Input:
[122 94 127 106 111]
[49 185 172 173 83]
[174 148 122 131 192]
Output: 111

Input:
[92 211 149 161]
[142 204 93 61]
Output: 161

Input: [162 226 129 153 216 158]
Output: 158

Input: [41 83 108 158 115 122 148]
Output: 148

Input: [141 23 143 95 213]
Output: 213

Input: [52 96 136 25 166]
Output: 166

Input: [100 209 143 203]
Output: 203

Input: [125 136 96 32]
Output: 32
---
[49 198 124 208 83] -> 83, 49

[39 164 156 129 155 138 78]
[139 164 174 95 53 144 67]
[139 172 111 137 115 99 79] -> 78, 139

[53 230 212 40 104 183 150] -> 150, 53

[217 136 130 223 190 192] -> 192, 217

[41 144 128 145 196] -> 196, 41

[125 153 70 223 163] -> 163, 125
---
[107 134 193 48 137]
[68 184 89 30 142]	48

[172 159 49 105 190 102]
[129 121 133 91 170 99]
[89 114 126 119 202 222]	105

[78 148 199 57 143 68 45]
[86 154 58 206 91 46 54]
[188 53 141 171 166 201 142]	57

[164 99 147 153 134]
[168 183 121 213 132]
[168 125 116 166 138]	153

[224 104 218 211 165 109]
[103 99 183 79 225 49]	211

[50 32 86 209 76 132]
[95 51 189 219 98 75]	209
---
106,216,223,159,194 ⇒ 223
120,119,40,147 ⇒ 40
155,224,206,195 ⇒ 206
226,81,143,98,90,107,140 ⇒ 143
114,107,182,122,159,153,210 ⇒ 182
165,75,131,103,36 ⇒ 131
---
array([[129,  65,  66,  55, 178, 127, 107],
       [171,  46,  53,  69, 150, 163,  73],
       [214,  87, 103, 160,  52, 220,  64]]) Out: 129

array([[ 85, 117, 105,  64,  70,  49, 107],
       [221,  96, 177, 182, 182, 160, 132],
       [ 83, 109, 233, 121,  36,  90,  97]]) Out: 85

array([[118, 132, 113, 142, 140, 125, 130],
       [ 78,  26, 131, 151, 125, 110, 120],
       [146, 110, 118, 138, 141, 125, 141]]) Out: 118

array([[106, 116, 142, 111, 136],
       [179, 138,  88, 140, 114],
       [ 84, 111, 143,  45, 149]]) Out: 106

array([[131, 224, 178, 184],
       [ 93,  41, 176,  95],
       [150, 170,  39,  93]]) Out: 131

array([[136,  61, 125, 109, 131],
       [137, 126, 197, 123,  25],
       [127, 128, 130, 128, 126]]) Out: 136

array([[ 55,  95, 229, 119],
       [106, 118, 125, 139],
       [130, 131, 147, 122]]) Out: 55

array([[216, 125, 101, 119, 212, 183, 164],
       [206, 124, 100, 115, 205, 173, 155],
       [206, 125, 101, 116, 205, 175, 157]]) Out: 216
---
[163 73 119 121]
[95 206 155 139] gives 155

[86 24 139 86 183]
[165 176 147 137 133] gives 137

[146 120 115 118]
[196 180 49 102] gives 49

[108 219 138 88 103]
[151 197 171 91 193] gives 91

[108 192 100 122 89]
[184 55 25 24 136] gives 24

[163 146 157 148 165 68]
[75 159 112 49 96 160] gives 96

[97 101 169 129]
[172 149 212 130] gives 212
---
[135 141 89 63 136 128]
[195 194 155 126 80 143]
[152 210 167 75 115 148] => 115

[154 37 108 196 100 162]
[154 43 103 191 89 154] => 89

[34 158 134 203]
[179 49 197 128] => 197

[41 216 168 54] => 168

[51 194 231 198 73 85] => 73

[121 94 221 186 204] => 186

[106 99 121 107 92 84 205] => 84

[26 67 128 143]
[166 42 197 170] => 197
---
131   95  212   89  160 value 212, 160

209   54  119   79  180   59
 65  163  140   76  106  126
value 209, 180

 93  219  142   78  128 value 219, 142

214  230   37  169  141  145  180 value 230, 214

111   82  147   23   92  120   95 value 147, 120

221   50  194   64  129  161 value 221, 194

144  135   48  114  127 value 144, 135

132  105  219  215   99  100  161
130  129  133  122  133  103  129
value 219, 215

213  226  116   54  103  111  181
 35  126  142   21  142  134   59
 28  205  151  112   90  158  125
value 226, 213
---
[125 233 130 190 172  49 127]: 127

[[212 177 138 169]
 [167  94 210  89]]: 138

[[147  22 183 238]
 [174 219  79 143]
 [222 215 118 197]]: 118

[ 38 167 176  91 124 192 100]: 100

[[123 144  54 146 108 149]
 [173 171 127 119 208 146]]: 119

[108  71 228 143]: 143

[[ 65 142  57  97  55 192  27]
 [178  22 185 100 125 190  39]]: 39

[[164 126  55 155  91]
 [ 65 122 231 103 142]
 [161 133  88 151 137]]: 88

[[ 83 132 226  24]
 [114 137 101 187]]: 101
---
[120 77 84 81 114]
[83 190 119 126 35]
[85 105 153 160 69] ==> 153

[130 130 109 135 142 142 123]
[144 140 75 203 141 141 119]
[139 142 125 214 134 144 101] ==> 134

[86 46 95 54 177]
[73 215 49 153 121]
[199 141 124 56 211] ==> 124

[150 163 130 175 105]
[125 122 130 134 121]
[86 36 130 104 174] ==> 130

[129 132 112 52 94]
[71 117 186 160 104]
[90 209 91 192 99] ==> 91

[111 82 156 115 154 71]
[57 134 108 212 53 129]
[50 43 142 95 179 155] ==> 95

[144 124 24 121 123]
[103 168 151 111 92]
[138 96 132 112 52] ==> 132
---
Q:
[184 86 37 97 113 184]
[116 180 218 127 143 68]
[74 64 146 141 173 161]
A: 161

Q:
[167 18 185 116 165 154]
[185 101 174 47 104 55]
A: 55

Q: [161 217 169 31 164 153 37]
A: 37

Q: [201 156 153 45]
A: 45

Q: [51 127 93 148 89 126 89]
A: 89

Q: [113 78 123 210]
A: 210

Q: [146 223 127 187 156 199 83]
A: 83

Q:
[206 71 220 83]
[138 159 205 176]
A: 176
---
[152 153 191 91 137 134 130]
[202 118 45 133 128 60 169]
[131 125 131 128 133 127 136]
60

[143 87 173 144 111]
[172 159 218 110 177]
[115 89 137 59 151]
110

[133 125 171 205 71]
[214 148 100 174 136]
[157 215 52 74 165]
174

[73 196 139 122 85]
[127 237 96 162 87]
[155 25 97 102 105]
162

[128 131 86 235 127]
[90 159 172 50 155]
[149 120 80 189 80]
50

[171 101 114 73]
[29 233 177 137]
[202 169 29 79]
177

[41 146 155 45]
[112 45 132 204]
[52 139 177 29]
132

[53 146 87 197 33 167 92]
[48 144 82 204 104 201 54]
[139 128 139 133 227 175 115]
201

[100 155 128 131 80]
[155 119 149 40 97]
[95 147 110 142 118]
40
---
157  143  216  201  128  172 yields 201
 36  134   89  180  107 yields 89
 88  141  189  114  157   31  154 yields 157
 64  165   81  187  212  150  114 yields 212
107   73  221  184  112 yields 221
 44  190   62   90  112  110  220 yields 112
---
[[47, 139, 67, 73, 154],
 [133, 86, 149, 207, 167],
 [162, 69, 163, 86, 138]] out 139

[[140, 198, 91, 122],
 [105, 120, 70, 116],
 [217, 188, 180, 155]] out 198

[[99, 138, 197, 115],
 [164, 110, 169, 147],
 [139, 95, 210, 113]] out 138

[[84, 202, 153, 86],
 [201, 160, 106, 225],
 [45, 68, 101, 217]] out 202

[[145, 198, 137, 141, 75],
 [163, 206, 137, 147, 107],
 [121, 103, 164, 188, 75]] out 198

[[217, 88, 72, 50],
 [126, 173, 20, 142],
 [20, 73, 167, 161]] out 88
---
[105 209 182 194]
[141 77 51 137]
[176 165 142 42] ==> 165

[159 205 27 112 79 205]
[48 195 163 42 155 34]
[136 160 71 106 41 176] ==> 106

[163 56 71 174 54 87]
[206 206 49 229 25 187]
[164 154 93 182 163 123] ==> 182

[66 162 74 97 46]
[123 40 88 44 133]
[62 58 195 132 97] ==> 195

[135 60 47 118 133]
[126 73 85 101 84]
[216 137 68 223 102] ==> 68

[151 64 39 210 160 191]
[207 86 104 148 134 142]
[219 58 150 175 142 163] ==> 175
---
[105 227 36 85 165 112]
[97 72 180 129 151 105]
[54 66 129 127 137 77] --> 77

[65 182 92 93 192 165 50]
[191 179 186 89 132 36 160]
[102 149 168 108 19 146 55] --> 55

[233 139 231 147 157]
[129 115 87 107 102]
[135 116 125 131 116] --> 116

[148 84 97 60 129]
[161 184 107 87 170]
[179 124 224 82 120] --> 120

[211 60 190 219 104 43 216]
[135 46 30 155 231 85 74]
[43 51 93 199 65 228 81] --> 81

[82 97 98 92 233]
[133 177 58 91 147]
[167 109 160 165 55] --> 55

[93 129 141 188 181]
[110 140 124 168 210]
[95 132 126 187 187] --> 187
---
21	233	126	79	209 -> 21, 209

161	34	98	123	151	154	115 -> 161, 115

29	211	178	59 -> 29, 59

138	207	166	94	101	69	145 -> 138, 145

25	135	74	230	217 -> 25, 217

113	160	86	69	203	131	103
60	150	213	162	142	80	112
-> 113, 112

151	116	176	31 -> 151, 31
